Each row below holds a small network's activations on one input, seen along a few directions.
In each table, some parts of the input vary, and every possible input appears once, in random order.
A made-up example of a description, with smaller parts first: one of 6 places along a line, together with either a single point or one of 9 places around a ring or (one of 2 separate values, together with one of 5 places around a ring).
Shared parts are said once, and a part with two or three values counts as separate values.
In the rows, 128 means zero.

Other details of the inputs vary at random and push rows far along two fixed directions, the same in every table; ignore that.
To show where, the next rows are all for the same input, with only those details redrawn:
[112 118 156 124 104 184  95 174  68 168 134 147]
[144  99 120 129 148 148  19 126 138 104 138 222]
[144  92 110 111 165 147  63  94 144  79 136 192]

Table:
row 1: [119 112 110 141 166 158  96 111 126 140 125 196]
row 2: [172  75  80 144 159 129 192  62 134 143 130  77]
row 3: [170 135 142  94 117  74 203  49 151  58 146  51]
row 4: [ 76  87 119 153 148 154 158  98 161 149 107 116]
row 5: [172 105 125 156 112  92 119 148 150 111  79 168]
row 6: [174  72 129 157 101 115 130 118 125 108 117  80]
row 7: [124 188 158 164  21 123 159 251  82 203 115 101]
row 8: [146 178 150 138  85 120 171 137  88 221 164  97]
row 9: [139  77 122 150  96 110 204 115 132 131  87  55]
row 10: [ 99 153 166 122 100 107  75  98 148  86 156 144]
row 11: [ 96 178 126 135 129 177 101 165  87 198 118 137]
row 12: [109 166 159 145  92 149  19 193 105 134 106 161]
row 13: [ 63 101 140  79 197  46 213 116 134  67 125  77]
row 14: [131  91 131 132 149 128  64 102 153  47 111 185]
row 15: [102 106 144  78 194  82 128 148  93 113 179 109]
row 16: [ 47 195 158 149  72 181 181 222  93 219 130 106]
row 17: [166 168  90 137 121 130 185 139 114 160 156 104]
row 18: [ 64 166 128 120  95 131 169 145 138 102 118 108]
row 19: [ 97 157  82 103 167 151 193  73 142  98 159 107]
row 20: [153 176 132 153 110 133 157 190 122 204  83 106]
row 21: [155  76  97 152 152 118 210  81 172 137 101  77]
row 22: [159 165 168 104  66 124 175 139  77 186 172  60]
row 23: [ 82 122 159 157  91 141  85 184 115 148  83 186]
row 24: [172  89 135 152  80 152 119 164  76 195 140  84]
row 25: [ 65 159 156 112  99  99 145  90 161 104 126 120]
row 26: [126 193 147 165  57 147 198 238  93 235 127  92]
row 27: [189 110 111 181 151 100  76 150 185 143  95 227]
row 28: [ 91 157 120  96 158 129 183  33 145 119 167 104]
row 29: [101 156 113  83 124 165 178 113 109  99 169  75]
row 30: [171 153 112 142 113  85 102 150 162 113  74 141]
row 31: [ 60  98 156 171  73 150 103 167 113 172  96 125]
row 32: [197  90 126 133 131 106 137 111 133  68 103 122]
row 33: [106 145 137  71 135 129 160  45 139  89 178  87]
row 34: [ 79 105 172  84 174  76 186 150  83  85 153  57]
row 35: [222  90 100 130 152 112  75 110 146  94 131 181]
row 36: [209 138  92  99 148 117 119 105 136 101 123 102]
row 37: [ 96  77  93 128 173 162 177  45 133 128 135  91]
row 38: [ 87 127 151 165 125 162 100 180 130 185  96 196]
row 39: [197 146 124 137 115 101  79 147 136  94 100 125]
row 40: [ 71 134 154 120 178 100 139 192  62 198 171 126]
row 41: [109  74 119 121 132 167 115  90 116 124 146  98]
row 42: [133 156 152 115  81  74 210 102 145 125 121  70]
row 43: [170 169 126 123  71 144 159 189  77 169 165  81]
row 44: [ 60 119 147 104 203  76 197 156 126 143 139 103]
row 45: [ 91 156 121 124 128 120  88 132 160  97  77 151]
row 46: [144  99 120 129 148 148  19 126 138 104 138 222]
row 47: [174 175 117 152 114 143 117 181  87 215 114 124]
row 48: [161 139 103 102 170  67 232  19 219  80 134  89]
row 49: [197 110 100 159 153 123 108 127 127 155 121 185]
row 50: [ 90 160 139 117  97 146 147 142 113  82 146  93]
row 51: [ 98 153 103 114 179 139 148  95 181 109  87 131]
row 52: [ 99  65 131 124 133 145 155  65 134  67 121  65]
row 53: [ 67 169 151 121 127 123 165  92 168 147 140 126]
row 54: [169 164 139 150  65 115 122 193 108 124 143 108]
row 55: [130 141 102  81 163 152 105  89 136  86 127 114]
Question: Changing only one part turns row 14 into row 1. The same change can be made to row 39. Which row results?
Answer: row 47
Question: Changing only one part turns row 49 into row 32. The same change can be made to row 37. Which row results?
Answer: row 52
Question: What is each input in this table made of?
Answer: one of 5 places around a ring, together with either a single point or (one of 2 separate values, together with one of 5 places along a line)
Question: Start at row 16 and move only the place on the ring of 5, one step at a time. The first step leads to row 18. Which rows follow, in order?
Answer: row 50, row 29, row 19
Question: List by row number the other rows that have the place on the ring of 5 in common with row 15.
Answer: row 22, row 24, row 29, row 33, row 35, row 36, row 41, row 43, row 46, row 55

Table:
row 56: [163  86 141 154 115  84  71 112 157 100 125 148]
row 57: [126 121 122 140 119 166 107 116 134 137 105 138]
row 58: [115  98 154 121 139 142  78 157 102 135 140 163]
row 59: [102 154 126 116 124 148 168 139 106 178 161  98]
row 60: [104 108 161 113 137 140 136 158  83 119 124  86]
row 61: [122 155 121 144 125 147 116 114 149 147 114 143]
row 62: [176 122  90 142 174  94 193 124 153 152 112 118]
row 63: [164 140 126 125 102 106 133 134 124  93 146 114]
row 64: [ 73 114 158 120 133 144 145 156 106 126 105  98]
row 65: [125 120 116 105 119 158 174  87 125 110  93  91]
row 66: [127 104 118 116 130 177 175  97  97 125 138  68]
row 67: [120 169 147 142  78 145 131 165 134 153 109 135]
row 68: [172 145 115 104 118 127 121 111 113 122 137 119]
row 69: [105 136 156 149  91  93 168 127 147 151 112  96]
row 70: [ 97 153 120 155 115 156 114 134 138 167 133 143]
row 71: [152 113 107 106 185 104  97  68 144  77 165 175]
row 72: [118 133 136 100 121 104 152 151  87 113 141  85]
row 73: [115 159 121 109 116 145 193  97 128 133 101  87]
row 74: [187  87 119 191 129 123  56 196 115 188 101 192]
row 75: [ 91 132 112 117 155  88 135 104 165  73 110 134]
row 76: [128 188 152 148  82 161 116 188  86 219 138 120]
row 77: [128 131 145 111 148 105  99 154 112 112 149 126]
row 78: [158 139 120 101 128 151 177  99 100 132 142  70]
row 79: [ 79 106 140 109 145 164 191  95  97 126 120 101]
row 80: [114 154 122 119 139  82 107 144 141 107 137 140]
row 81: [108 149 133 100 170  98 156 123 141 100 140 102]
row 82: [163 167 121 124 114 113 114 129 163 111 135 149]
row 83: [136  83 101 112 160 148 119  80 135  94 147 128]
row 84: [126 132 144 178  70 131  46 188 138 131 109 189]
row 85: [169 108  84 181 176  86  93 130 198 140  92 209]
row 86: [ 85 103 124 112 137 118 150 118 129  82  99 103]
row 87: [185 101 109 116 138 126  96  84 169  47 119 150]
row 88: [127 124 119 104 129 148 154 123  94 150 168  96]
row 89: [124 112 132  81 166 117 154 110 115 107 161 116]
row 90: [158 104 120 124 120 121 145 102 135  58 122 102]
row 91: [122 103 142 125 144 150 106 117  91 125 141 151]
row 92: [125 128 111  98 196  89 107  89 182  85 157 177]
row 93: [ 77 125 134 101 167 125 169 105 147 116 128 129]
row 94: [167 173 113 142 118 107  36 139 158 143 134 203]
row 95: [130 150 117 157 112  99  95 126 182  88 116 173]
row 96: [113 147 124 106 168 120 167  88 125 122 156 129]
row 97: [152 130 164 145  78  88 116 161 108 163 145 108]
row 98: [155 139 132 150 121  55  88 115 186 119 141 158]
row 99: [133 104 139 185  99 153 142 217  87 233  79 134]
row 100: [117 113 109 160 123 160  57 125 151 137 126 182]
row 101: [167 144 130  93 103 136 185 118 110 107 137  74]
row 102: [169 117  82 119 166 120  91  69 165  83 165 153]
row 103: [153 120 135 140 111 170  93 135  99 148 123 126]
row 104: [ 69 149 152 127 131 152 177 128  96 166 130 121]
row 105: [135 148  93 119 158 130 150  79 160 115 156 117]
row 106: [ 99 119 185 171  46 127 116 193  98 199 104 111]
row 107: [100  91 100 114 152 155 145  80 149 106 128 125]
row 108: [148 125 128 155  95 138  37 151 166 111 104 203]
row 109: [124 189 162 157  54 126 128 215  92 183 139 118]
row 110: [ 89 144 124 150 118 148  92 149 136 176 140 169]
row 111: [ 71 147 153 121 142 124 157 151 124 132 115 104]
row 112: [106 101 137 100 130 126 172 129  86  91 116  63]
row 113: [ 82  91 136  98 160 144 158 106 132 106 119 124]
row 114: [150 118 126  98 115 161 173  99  91 116 110  70]
row 115: [184 114 117 157 130 115 142 186  98 195 121 130]
Question: What is each input in this table made of?
Answer: one of 5 places around a ring, together with either a single point or one of 11 places around a ring
Question: Change only the place on the ring of 5 in row 67. List by row number the other rows that result.
Answer: row 82, row 87, row 101, row 108
Question: Change only the place on the ring of 11 in row 100. List by row number the other rows that result.
Answer: row 57, row 64, row 65, row 79, row 84, row 86, row 106, row 107, row 108, row 113
Question: Change only the place on the ring of 11 in row 103. List by row number the other rows that result.
Answer: row 56, row 58, row 60, row 66, row 83, row 87, row 90, row 91, row 112, row 114
Question: List by row number the other rows that have the place on the ring of 5 in common with row 85.
Answer: row 61, row 67, row 69, row 70, row 73, row 75, row 93, row 95, row 104, row 110, row 111

Table:
row 116: [116 128 133 111 137 122 134 115 136  99 126 126]
row 117: [104 119 134 113 135 152 185 119 109 130 114  91]
row 118: [134 130 145 129  94 153 182 168  73 178 117  68]
row 119: [111 114 145 140 117 146  81 163 102 156 133 153]
row 120: [144 118 108 128 141 102 152  87 169  89 114 123]
row 121: [141 138 118 125 147 101 101 122 154 111 146 160]
row 122: [109 110 134 142 138 133  88 141 130 136 127 161]
row 123: [148 124 111 129 145 127  93 105 149 120 135 160]
row 124: [164 111 112 141 127 119  98 112 152 111 123 154]
row 125: [139 127 112 137 149 123 100 107 158 124 128 163]
row 126: [113 124 125 126 144 119 114 116 148 106 118 151]
row 127: [128 127 106 112 165 106 168  89 155 101 133 118]
row 128: [106 117 137  95 128 164 218 112  86 129 119  55]
row 129: [103 113 127 128 149 115 110 116 146 107 126 147]
row 130: [ 91 133 163 128 104 138 122 171  92 156 135 116]
row 131: [130 138 127 134 116 135  82 137 128 125 139 153]
row 132: [140 122 112 114 150 131 153 108 125 125 140 117]
row 133: [106 143 134 108 118 139 180 120 117 120 131  81]
row 134: [150 136 142 151  89 127  90 162 114 150 129 144]
row 135: [134 148 141 138 106 135  85 155 110 160 142 149]
row 136: [154 107 103 123 157 114 166  91 154  96 112 108]
row 137: [121 136 134 139 104 157 102 157 106 159 131 138]
row 138: [141 125 117 133 135 106 142 122 146 116 113 121]
row 139: [138 140 122 126 139 108  95 112 158 111 139 157]
row 140: [125 124 111 134 142 136 114 110 152 115 124 148]
row 141: [151 115 115 145 130 119 121 113 156 118 115 144]
row 142: [119 138 121 120 140 121 155 104 142 125 126 117]
row 143: [113 110 132 108 143 131 140 107 117 101 137 108]
row 144: [114 130 127 108 140 146 229 116 100 149 129  61]
row 145: [150 131 114 125 148 110  95 116 142 111 149 158]
row 146: [113 143 161 142  89 150  77 189  84 170 131 151]
row 147: [141 143 145 151  88 116  95 166 127 149 126 145]
row 148: [ 99 156 149 156  88 144  88 187 109 181 125 153]
row 149: [133 140 151 125  89 144 179 169  71 168 124  65]
row 150: [156 121 110 116 148  95 145  97 161  81 123 115]
Question: Changing only one part turns row 129 into row 122. The same change can be made to row 138. Which row results?
Answer: row 136
Question: What is each input in this table made of?
Answer: one of 5 places around a ring, together with either one of 2 separate values or one of 5 places along a line
Question: Start at row 140 and move only the place on the ring of 5, one step at a time. The first step leads to row 148. Which rows follow, in order?
Answer: row 133, row 131, row 137
Question: Change only the choice among 2 separate values in row 124. List by row number the other rows that result.
Answer: row 118
